Each row below holds a small network's activations on one input, seen along a few directions.
In each table, some parts of the input vary, and every possible input appears once, in random order.
Descriptions start from the smaller parts, as in this example, which fits no table here: one of 6 places along a line, together with either a single point or one of 11 places around a ring or (one of 3 separate values, together with one of 8 places around a ring).
Shared parts are said once, and a part with two or three values counts as separate values.

Other details of the inputs vary at random and push rows far along two fixed directions, the same in every table; ignore that.

A family of inputs:
x1: [  5  33   3  26  -9  18   3  23   3  -5 -18 -12]
x2: [ 43 -19  23  26 -24  29 -23  25 -21   0 -47 -68]
x3: [  4  50  -7  22  22   2  16 -14  17  -4  -9  45]
x4: [ 30  23  19  37   9   8  -7 -12   6  -7 -29  -2]
x5: [ 13 -45  12  29 -26  16  -4  56 -18  15 -45 -91]
x6: [ -4  40   0  24  15   9 -25 -31  15  -1  10  41]
x7: [  9 -38   3 -40  -7  -9   2 -11 -15   5  -3  -6]
x8: [ 17  26  22  32 -14  15 -15   3  13  -7 -17  -9]
x9: [ -8 -28 -12 -14   4  -6   9   9 -28   4  16 -15]
x10: [ 12   1  -5  16  -5  20   1  14 -22   7 -11 -19]
x11: [ -9 -24  -7 -27  -6  -2  22   8 -25   4  10 -14]
x12: [ -4 -40   3 -33   8  -9  -4   0 -12   5  23 -24]
x13: [-10 -47   3 -29 -15 -22  12 -12  11  10  11 -26]
x14: [ -8 -37 -17 -28   0  -8  -2  26 -20  -3  13 -16]
x15: [-16 -16  -8 -39  19 -21  -3 -26  -1   7  36  23]
x16: [-18 -11  -7 -54  11 -31  46  -2   0  -5  18  26]
x17: [ -6  54   2  25  17  -3  26 -14  14  -6  -1  38]
x18: [ -5  42 -23  32  15  -1 -21   1  10  -6  12  47]
x19: [-16  56  -2  25   6   3  17 -14  11  -3   6  36]
x20: [ 13 -35  15 -35   1 -19  21  -8 -10   1   1  -8]
x21: [  8  19  16  33  -4  25 -29   4   9  -8  -6 -14]
x22: [ 3 35 22 38 -1 13 -9 -9 14 -6  5  5]
x23: [  4 -32 -20 -14   4  -4  -1  11 -29  11  11  -7]
x24: [  1  42   2  19   5   3 -26 -23  22 -11   1  45]
x25: [-12 -24  -9 -21  -4   3  16   8 -25   2  14 -13]
x26: [-34  40   0  40   3 -12  11  -9  31  -1   3  32]
x27: [-30  38  -3  41   6  -8  10 -18  24   5   1  36]
x28: [ 11  27  -7  30  -5  24 -11  20  -5  -3 -17  -4]
x29: [  1 -26 -13 -37  -5  -1  20   8 -21  10  -3  -7]
x30: [ -8 -28 -21 -57  15 -28 -22 -18  -2   3  26  30]
x31: [ -5 -28   8 -59   6 -37  30 -18  11  -6  25  30]
x32: [-15 -28  -3 -63  -3 -23   1 -16   9  -6  29  33]
x33: [  9  22 -10  34  -3  27 -18  22  -7  -4 -12  -4]
x34: [ 13  -9   7  11   4  11 -30  12  -5   0  -2 -35]
x35: [  7 -37   1 -35  -2  -5  -6 -10 -18   6   4  -8]
x36: [ 10  43  15  19   9  -9  -2 -17  37 -19  -4  41]
x37: [  4  20  22  36   0  24 -15  -1   6  -4   3 -17]
x38: [-30  -6 -13 -43   2 -19  28  -4  -3  -7  30  27]
x39: [  8  12  10  44 -14   4 -20  -4  32   2 -20 -26]
x40: [  9  31   6  33   3  20 -37  -9  10  -7  -9  11]
x41: [ -4 -34   6 -30   0   1   0  -8 -15   7  16 -15]
x42: [-33  -7 -15 -36   4 -13  21  -4  -2 -10  34  27]
x43: [ 13 -34 -13 -51   4  -9  23  20 -12  -1 -15  -6]
x44: [  0 -47  -9 -27  -7 -17  -3 -20   4  14  -4 -19]
x45: [  9 -19   5  30  -5  18  -1  36 -33  -2  -9 -64]
x46: [ -3  55  -2  17  15  -2  16   1  28 -14  -7  40]
x47: [ 6 39 25 36 -5  8 -1 -9 18 -5  0  8]
x48: [  0 -34   9 -32  -5  -6   6  -8 -16   6  13 -13]
x49: [ -1 -29 -17 -22  -3   7   5  10 -26   8   8  -7]
x50: [-20  34 -11  38   9  -5   0 -14  27  12  -5  43]
x51: [-18  36 -14  33   6  -9  -9   0  37   7 -10  45]
x52: [ 21 -18   9  22 -21  32  -3  49 -31  -1 -29 -74]
x53: [  0  41  -6  27  25  -1 -31 -30  13   4  13  36]
x54: [ 15  10   2  42 -11   5 -29  -8  25   4 -30 -22]
x55: [-14 -19   3 -50  -1 -25  17 -27   3   4  25  32]
x56: [ -1  34   9  30  -7  14  17  15  -3  -4 -10 -16]
x57: [-15 -13 -26 -63  -1 -17  17   1   1   0  12  39]
x58: [ 24 -37  20  36 -23  18  -6  10 -14  17 -33 -92]
x59: [ 18 -25   6  24 -20  37 -10  52 -33  -3 -26 -78]
x60: [  4 -33  -7 -69   8 -35  10 -21  10 -12   5  38]
Description of these inputs: one of 2 separate values, together with one of 5 places around a ring, together with either a single point or one of 5 places along a line.
Changing only the choice among 2 separate values turns x60 into x43. The same change can be made to x48. Which row results? -> x11
Change only the place on the line of 5 in x57. List by row number the other rows that result. -> x18, x28, x33, x43
Change only the choice among 2 separate values in x54. List by row number the other rows that result. -> x51
Which other rows agree with x13 in the choice among 2 separate values and the place on the ring of 5? List them by row number. -> x12, x22, x31, x37, x47
Change only the place on the line of 5 in x38. List by row number the other rows that result. -> x16, x42, x45, x56
A walk changes only the place on the ring of 5. It starts at x30 and steps to x34. List the rest of the walk in order. -> x12, x15, x53

A family of inputs:
x61: [-29  36 -10   8   9 -12  12 -17  23  -4  19  48]
x62: [-15 -34 -18 -43   2 -15   0   0  -9   5  20  11]
x63: [-17 -35 -10 -41  -3 -22  11  -7   1   7  15   5]
x64: [-29  45 -17  11  15  -3   9  -5   9  -7  28  52]
x65: [ -1 -34 -12 -48   4 -15  -5 -11  -8   1  16  12]
x66: [ 20 -25  12 -10  -5   1  -4   3  -7   0 -15 -29]
x67: [  9 -31  -1  -2  -4   7 -18   9 -18   8  -3 -34]
x68: [-17 -31 -20 -44   1 -13   5   5 -11   3  20  11]
x69: [ 22 -28   8  -8  -5  10 -24   0 -16   3  -7 -30]
x70: [ 17  17   1  34  -3  27  -6  25 -17  -2 -19 -27]
x71: [  8  41   7  32   4   9  -1  -1  16  -7 -16  16]
x72: [  0  30  13  39   3   4 -24 -25  25   2   1   9]
x73: [-32  39 -10  10   9 -10  20 -13  18  -5  22  46]
x74: [-18  34  -4   2   7 -13  18 -17  24  -5  11  48]
x75: [-16  31  -3   1   7 -15  12 -20  29  -5   9  48]
x76: [-19 -32 -12 -42  -4 -20  16  -2  -1   5  15   6]
x77: [ 16 -30  18  -9 -10  -3  -8  -6   0   4  -9 -32]
x78: [  5 -32   7  -3  -8  -1  -7   2  -6   9  -5 -37]
x79: [ -2 -30  -5 -50   0 -21  13  -5  -1   0   5  12]
x80: [ 23 -27  17 -11  -7   2 -12  -3  -5   0 -13 -29]
x81: [ 13 -20  -5  -9  -6  11  -3  21 -22   1 -11 -27]
x82: [-16 -25  -6 -44  -2 -19  37   2  -8   1  13   9]
x83: [  1 -22  -7  -2  -5  12   1  28 -26   4  -2 -33]
x84: [  3  32  10  33   0   1  -1  -9  21  -3 -10  12]
x85: [  6  31  14  34   2   0  -9 -18  25  -3  -7  11]
x86: [  3  34   6  42   7  13 -36 -19  15   0   3  16]
x87: [  7  41  -1  37   6  14 -18  -3   9  -5  -7  18]
x88: [ 34  26  15  75  -9  51  -8  48 -34  -1 -40 -72]
x89: [  4 -15   1 -22  -2   0  27  17 -18   0  -6 -13]
x90: [ 19  16  12  30  -4  19   6  20  -8  -2 -27 -26]
What is each input in this table made of? -> one of 5 places around a ring, together with one of 6 places along a line
Changing only the place on the ring of 5 turns x69 into x72. The same change can be made to x87. Which row results? -> x63
Change only the place on the line of 6 in x79. List by row number the other rows that result. -> x66, x71, x80, x89, x90
Change only the place on the line of 6 in x84. List by row number the other rows that result. -> x74, x75, x77, x82, x85

A family of inputs:
x91: [ 17  19  23  51 -15  16   6  17   5  -2 -32 -35]
x92: [ -1 -55   0 -60 -14 -16  33   7  -8   4  -6 -19]
x93: [  3 -11   7 -29   5 -16   1 -20  12  -4  11  28]
x94: [ -9 -60  -3 -47  -6 -25  10  -2  -7  14  14 -24]
x95: [  9 -10  -7 -14   1   4  15  12 -23  -2  -4 -12]
x96: [-27  27 -10  -8  12 -26  -3 -47  34   2  30  62]
x97: [ 20  30   1  46   4  29 -32  13  -7  -4 -21 -19]
x98: [ -4  31 -13  22   6  11 -24 -13  13  -5  12  34]
x99: [ 30 -37  -2 -13  -5   9  -9  32 -35   8 -18 -51]
x100: [ 16  34   8  43  -3  27   7  30 -11   1 -25 -27]
x101: [-10  32   1 -10  17 -16 -14 -40  36 -12  21  67]
x102: [ 11  20  16  56  -5  17  -3   7   9  -2 -24 -40]
x103: [ 22 -45  15  -8 -15  13 -21   6 -21   7 -15 -60]
x104: [-29 -14 -18 -28   7 -19   4  -1  -1   7  31  28]
x105: [-22  -5 -14 -39   0 -17  25   4  -9  -3  21  22]
x106: [-11  70  -3  75  11  22 -27  -9  20  -3   3  34]
x107: [-12 -14  -2  -7  -2   2  13  20 -18  -1   1 -15]
x108: [ -3 -12   3 -31   3 -16  20 -16  11  -5   1  26]
What is each input in this table made of? -> one of 2 separate values, together with one of 9 places around a ring
Changing only the choice among 2 separate values turns x105 into x91. The same change can be made to x99. Which row results? -> x93
Change only the choice among 2 separate values in x101. List by row number the other rows that result. -> x97

A family of inputs:
x109: [ 39  -9  24  34 -12  28 -24  -2 -19   6 -17 -68]
x110: [ -4  27 -17 -12  13  -5  -1  -6  -1  -3   4  56]
x111: [-22 -36 -28 -33  -9  -4  19  23 -21  16  12 -26]
x112: [ 23  -2  11  75 -19  29 -35   7  -1   9 -31 -60]
x113: [-37  -1  -6 -19  -4 -28 -24 -38  43  -2  29  61]
x114: [ 17 -58  12 -66 -15 -25  57  11   0   5 -28 -20]
x115: [ 26 -16  49  20 -16   6  40   9  -6   1 -34 -68]
x116: [-24 -75 -28 -65  -2 -17  13  11 -29  23  20 -17]
x117: [-18  29 -25 -26   8 -16  22  12  10 -18  23  70]
x118: [-32 -61 -28 -63  -8 -18  26  40 -19   2  28 -25]
x119: [ 18  69  39  71   2  22 -47 -25  35 -10   0   9]
x120: [-37  -3  -3 -29  -3 -52  46 -30  40   4   7  37]
x121: [ -8 -62  -5 -72   4  -9  16   1 -43  10  27 -13]
x122: [-25  48  -7   6  13   7  13 -17   1 -11  26  47]
x123: [-36  27  -7 -25  15 -10  24  -6   4 -22  42  55]
x124: [-10  29 -26 -17   3  -5  15   1  -1  -5   7  54]
x125: [ 37 -11  22  40   5  25 -25   9 -32   6 -13 -62]
x126: [ 48 -11   8  24 -10  26 -28  14 -13   0 -45 -58]
x127: [-13  74  -6  93  24  12 -35 -25  36   2   1  46]
x128: [ 18  54  -5  42  25   5 -29 -12  17  -9 -11  40]
x129: [ 42 -12  26  20 -14  28 -42  24  -1  -5 -47 -59]
What is each input in this table made of? -> one of 3 separate values, together with either a single point or one of 6 places along a line
Changing only the choice among 3 separate values turns x124 into x111. The same change can be made to x126. Which row results? -> x112
Change only the place on the line of 6 in x122. List by row number the other rows that result. -> x109, x119, x121, x123, x125
Change only the choice among 3 separate values in x116. List by row number the other rows that result. -> x110, x121
